Each row below holds a small network's activations on one input, seen along a few directions.
In each table, some parts of the input vary, and every possible input appears once, in random order.
Descriptions start from the smaller parts, as in this example, which fits no table here: values(2) and (point or line(9) or (line(4) and ring(8))).
Shared parts are said once, and a part with two or three values counts as separate values.
In the rows, 128 means zero.

Other details of the inputs shift rows strongly along two fixed directions, in all tables alike. That doesn't count.

Rows:
x1:  99  30 165 154  50 132 122 105 135  77 114
x2: 164 203  72 132 179 122 175 177 111 187 116
x3:  93 164 121  64  96  94 132  53 111 129 186
x4:  95  68 175 169  60 149 124 120 162  50 116
x5:  98 176 129  44  85 158 154  76 136 128 167
x6: 182 174  52 111 215 103 117 173 134 187 151
x7:  96 198 127  85 104 124 136  69 123 102 198
x8: 188  70 145 197 157 167 116 206 121 142  48
x9: 189  78 158 203 184 152  82 197 111 134  65
x10: 147 210  88 131 211 100 140 168 117 185 134
x11: 107  55 185 142  68 173 113 107 162  65 104
x12:  86 162 120  65 103  92 135  47 122 128 184
x13:  93  65 177 170  55 149 121 126 160  56 119
x14:  88 155 101  62  84 105 169  56 133 133 158
x15: 171 171  60 117 176  99 173 158  93 210 102
x16: 100  76 194 173  69 139  84 117 140  48 143
x17: 179  76 161 198 179 147  75 204 116 138  65
x18: 107  33 165 153  45 129 117 112 131  78 109
x19: 161 193  93 109 222 131 126 162 105 199 123
x20: 174  73 160 199 190 145  79 202 126 137  61
x21: 116  42 180 162  70 119  90  92 115  59 129
x22: 111 154  77  53  86 131 146  84 165 116 197
x23:  80 185 114  76  85 135 171  83 141 118 183
x24: 166  45 123 205 151 111 124 203 120 152  43
x25:  90 162 118  68 110  91 137  45 124 123 177
x26:  88 159 116  68 109  97 136  56 112 130 185
x27: 151 209  88 137 213  99 141 163 120 179 128
x28: 104  51 185 141  64 181 111 113 151  68 114
x29: 155 204  74 125 178 115 171 186 116 195 117
x30:  92 174 125  48  93 156 156  70 146 129 162
x31: 161  83 150 227 181 125  94 214 121 122  83
x32: 163 197  95 108 224 125 128 154 116 193 113
Each input here is: values(2) and (point or (values(3) and line(5))).
- Changing only the values(2) part turns x9 into x8. The same change can be made to x6. Which row results? => x22
- Change only the values(2) part in x29. List by row number the other rows that result. => x16
- Change only the values(3) part in x1. List by row number the other rows that result. => x23, x28
- Change only the values(2) part in x3. List by row number the other rows that result. => x18
